A small network was shown many inputs. Here are its activations along a few directions, one row for each input.
Each table varies a few parts of the input and shows all the possible inputs, shuffled.
A made-up example of a description, with smaller parts first: one of 2 separate values, together with either a single point or one of 11 places along a line or (one of 4 places along a line, together with one of 8 places around a ring).
Shared parts are said once, and a part with two or three values counts as separate values.
In the rows, 128 means zero.

Other details of the inputs vary at random and push rows far along three fixed directions, the same in every table; ignore that.

A family of inputs:
x1: [187  23   9  89 112 142 115  17  41  74 146  85]
x2: [158  45  16  61 106 136 172  64  17  65 159 110]
x3: [156  45  24  58 118 143 166  68  19  48 161  89]
x4: [111 137 152 190 152  97  40  58 153  87  77 177]
x5: [132 111 161 196 207 127  64  62 150  91 134 188]
x6: [113 179 170 121  85 232 126 164  73 158 124 157]
x7: [100 134 165 186 171  95  44  58 141  89  78 166]
x8: [134 139 130 110 148  64 173 177 171 143 148  92]
x9: [143 109 118 130 120  64 135 135 150 182 111  83]
x10: [102 104 178 196 177 112  75  63 148  65 106 186]
x11: [157 140 112 114 134  77 152 174 185 165 156  97]
x12: [162 102 146 131 130 103 170 161 174 201 145  97]
x13: [110 223 138  98 114 203 124 167  80 149 159 174]
x14: [137  98 147 126 104  88 180 178 186 135 134 102]
x15: [118 194 155 110 101 225 148 178  98 103 156 179]
x16: [172  36  22  74  76 160 131  60  24  84 130  69]
x17: [113 222 154 100 115 219 109 158  81 152 146 136]
x18: [ 95 100 108 131 133  92 185 175 190 171 107 101]
x19: [146 137 126 111 154  76 156 173 172 166 157  86]
x20: [149  72 146 147 117  73 144 139 189 139 103  99]
x21: [114 221 145 103 103 213 115 154  78 168 144 157]
x22: [141 107 136 143 145  57 120 133 170 165 109  69]
x23: [121 188 155 109 114 228 140 169  83 145 164 182]
x24: [107 229 137  99 102 199 131 176  95 108 151 171]
x25: [137  90 157 125 105  88 175 169 165 172 110  99]
x26: [127 204 135 125 115 198  84 124 102 135 137 156]
x27: [135 139 122 113 135  57 179 173 167 160 145 113]
x28: [136 110 168 201 195 137  54  48 148 109 119 171]
x29: [105 103 103 131 126 100 175 181 207 153 108  92]
x30: [ 89 219 149  99  78 196 125 174  94 106 133 162]
x31: [161  71   4  63  77 134 114  58  21  88 124  61]
x32: [115 130 143 111 124  61 167 175 170 141 130  83]
x33: [125 102 176 208 178 131  49  57 140 104  94 163]
x34: [168 105 130 125 134 103 168 176 188 160 162 105]
x35: [ 79 216 154  98  85 188 135 169  78 124 131 172]
x36: [128  94 152 125 111  80 189 172 169 154 132 112]
x37: [111  99 183 197 171 121  60  60 144  85  84 173]
x38: [126 124 139 114 105  63 158 166 162 177 105  92]
x39: [ 71  91 127 220 216 108  49  31 171  67  73 185]
Description of these inputs: one of 3 separate values, together with either a single point or (one of 2 separate values, together with one of 6 places around a ring).
The inputs of x7 and x4 match in every part but the choice among 3 separate values. If x22 is changed in the same way as x7 into x4, which row does it become?
Answer: x31
Change only the choice among 2 separate values in x13. List by row number the other rows that result.
Answer: x23

A family of inputs:
x40: [ 80 169 124 165 170 144  82  80 106  91 117 192]
x41: [137 161  83  65  92 167 180 194 114 158 181  93]
x42: [120 185 182 156 146 157 127 176 166 201 141 147]
x43: [109  73 101 130 146  61 151 109 177 122 106 105]
x44: [142 128  37  76 121 179 117  90  46  88 153 135]
x45: [178  74 119 143 155  61 135 105 148 154 140 109]
x46: [134  53 106 147 138  82 143 119 176 125  96 100]
x47: [ 98 192 139 150 149 154 114 150 149 109 122 182]
x48: [158 105 100 129 157  40 117 111 154 144 133  97]
x49: [116 163 149 158 168 141  71  73  94 104 144 199]
x50: [122  71  93 138 146  64 147 126 178 110 103 109]
x51: [150 105 104 130 155  39 117 104 151 149 139  93]
x52: [113 156 211 152 113 155 145 195 175 145 109 158]
x53: [184  89 106 140 142  66 114 107 166 147 127  93]
x54: [105 154 116  51  63 149 186 191 104 138 127  81]
x55: [150 126 104  80  77 193 183 197 106 169 137  86]
x56: [165  88 105 135 150  53 136 110 169 125 163 114]
x57: [ 96 173 210 143 106 150 129 177 177 161  98 136]
x58: [ 99 171 207 152 112 145 126 191 164 162  93 136]
x59: [136 140 154 175 134 174  52  79 110 100  96 175]
x60: [149  90  90  87  90 193 130  71  30  99 136 128]
x61: [132  82 107 133 130  49 132 123 171 104  98  97]
x62: [121  55 114 139 138  80 147 103 175 137  99  97]
x63: [132 127 113  82  82 185 185 187  89 187 141  78]
x64: [134 181 205 152 137 145 133 175 155 191 150 155]
x65: [178  53 126 151 135  78 139 113 161 136 120 107]
x66: [130 133 121  68  55 170 178 201 103 141 117  76]
x67: [111 143  57  77 104 147 120  85  24  76 135 118]
x68: [128  66 117 140 130  54 152 119 172  98 126 111]
x69: [139 141  59  64 105 162 106  72  38  93 151 121]
x70: [130 196 196 150 131 142 113 174 158 195 135 136]
x71: [136  67 116 135 137  51 152 125 167  99 112 117]
x72: [171  91 114 132 142  63 119  91 164 158 130  90]
x73: [126 186 182 146 141 163 130 170 181 195 139 151]
x74: [123 142 162 167 134 172  57  63 109 112  99 171]
x75: [100 158 219 145 113 152 150 179 173 156 112 155]
x76: [135 163  86  60 105 158 181 196  95 172 165  96]
x77: [ 90 175 202 145 127 129 150 198 162 143 115 164]
x78: [109 139 124  53  70 152 206 192 100 133 142 101]
x79: [160 123  63  89  90 185 100  76  41  96 154 111]
x80: [145 161 112  48  90 150 190 183  97 160 179 104]
x81: [168  54 131 152 141  71 140 110 146 149 118 104]
x82: [110  87  63  96  86 202 129  88  52  74 123 118]
x83: [140  48 130 149 122  73 148 113 170 113 119 102]
x84: [159  54 135 153 140  70 141 103 144 155 124  99]
x85: [166  76  93 151 151  83 128 103 177 151 146  98]
x86: [154  57 108 155 150  83 135 110 157 160 109  96]
x87: [163 108  72  91  97 188 120  77  37  91 169 130]
x88: [157  56 105 160 137  93 133 108 176 146 124  93]
x89: [108 116  64  82  78 168 118  92  46  54 125 115]
x90: [114  70  94 144 139  66 146 120 183 109 117 103]
x91: [146 107  93 132 144  38 132 120 169 107 117 101]
x92: [ 82 175 206 145 126 128 151 192 160 148 120 159]
x93: [112 165 138 160 156 140  86  89 112  62 122 208]
x94: [120 177 203 146 186 180 126 191 177 154 150 109]
x95: [ 96 200 192 144 139 117 151 188 158 151 140 163]
x96: [131 173 201 163 105 163 115 182 178 171 123 132]
x97: [112  72  98 139 152  57 148 122 164 123 101 106]
x98: [125 162 145 157 169 142  70  80  96  98 138 204]
x99: [151 151 136  59 120 183 164 195  95 140 168  34]
x100: [ 99 136 159 174 121 169  61  79 120  77  95 170]
x101: [118 141 163 177 139 166  54  69  94 119 100 167]
x102: [160 159 111  67  81 161 165 187  86 181 153  77]
x103: [123 164 110  52  83 141 207 189  99 136 161 105]
x104: [170  52 128 156 128  81 139 107 165 135 133 101]
x105: [126 163  90  61 104 156 182 190  93 177 171  91]
x106: [137 196 186 138 141 134 133 192 173 157 153 170]
x107: [ 91 123 174 172 140 161  84  77  95  91 100 187]
x108: [101 214 179 142 134 116 130 194 164 151 120 149]
x109: [ 66 144 138 166 156 154  82  84 108  88  97 188]
x110: [ 96 118  71  78  90 157 120  88  25  73 115 113]
x111: [105 164 140 166 150 143  85  84 116  60 136 202]
x112: [ 86 189 193 143 120 126 130 197 166 148 100 145]
x113: [127  97  83 138 165  46 148 119 163 126 121 110]
x114: [152  59 112 146 144  88 138  97 170 159 113  96]
x115: [126 210 178 142 127 134 112 185 181 161 153 145]
x116: [ 86 171 124 155 165 150  84  74 121  84 116 197]
x117: [133 211 177 136 134 132 112 190 177 162 139 151]
x118: [124  53 111 148 144  75 144 116 162 138  94  97]
x119: [117 144  57  68  99 153 123  78  39  70 133 122]
x120: [108 100  85  87  82 176 116  82  24  88 108 105]
x121: [ 78 126 152 175 149 173  78  77 106 102  90 179]
x122: [139 106  95 137 137  41 132 114 174 106 131  95]
x123: [108 168 126 151 172 159  68  67 120 108 134 195]
x124: [164  78  97 146 163  74 130 106 159 165 131 101]
x125: [155 136 145  60 126 186 185 197  91 135 182  54]
x126: [150 146 151 168 155 167  68  76 108 101 132 199]
x127: [129  95  80 143 153  56 146 117 181 112 136 107]
x128: [102 165 143 161 162 133  87  86  98  74 121 205]
x129: [100 122 170 171 141 162  83  83  97  86  94 192]
x130: [147 104  78  94  89 185 106  83  21 104 117 108]
x131: [136 150 129 171 163 179  62  77 119 112 123 191]
x132: [161 145 123  60  81 168 188 176  95 175 171  96]
What do these inputs look like to the network?
Answer: one of 3 separate values, together with either a single point or (one of 5 places around a ring, together with one of 6 places around a ring)
The inputs of x78 and x54 match in every part but the choice among 3 separate values. If x95 is changed in the same way as x78 into x54, which row does it become?
Answer: x67
The inputs of x123 and x69 match in every part but the choice among 3 separate values. If x127 is changed in the same way as x123 into x69, which row does it become?
Answer: x122
The inputs of x94 and x99 match in every part but the choice among 3 separate values. If x97 is changed in the same way as x94 into x99, which row does it become?
Answer: x112
Change only the place on the ring of 6 in x103. List by row number the other rows that result.
Answer: x60, x75, x78, x80, x132
Change only the choice among 3 separate values in x53. List by row number the other rows that result.
Answer: x126, x131
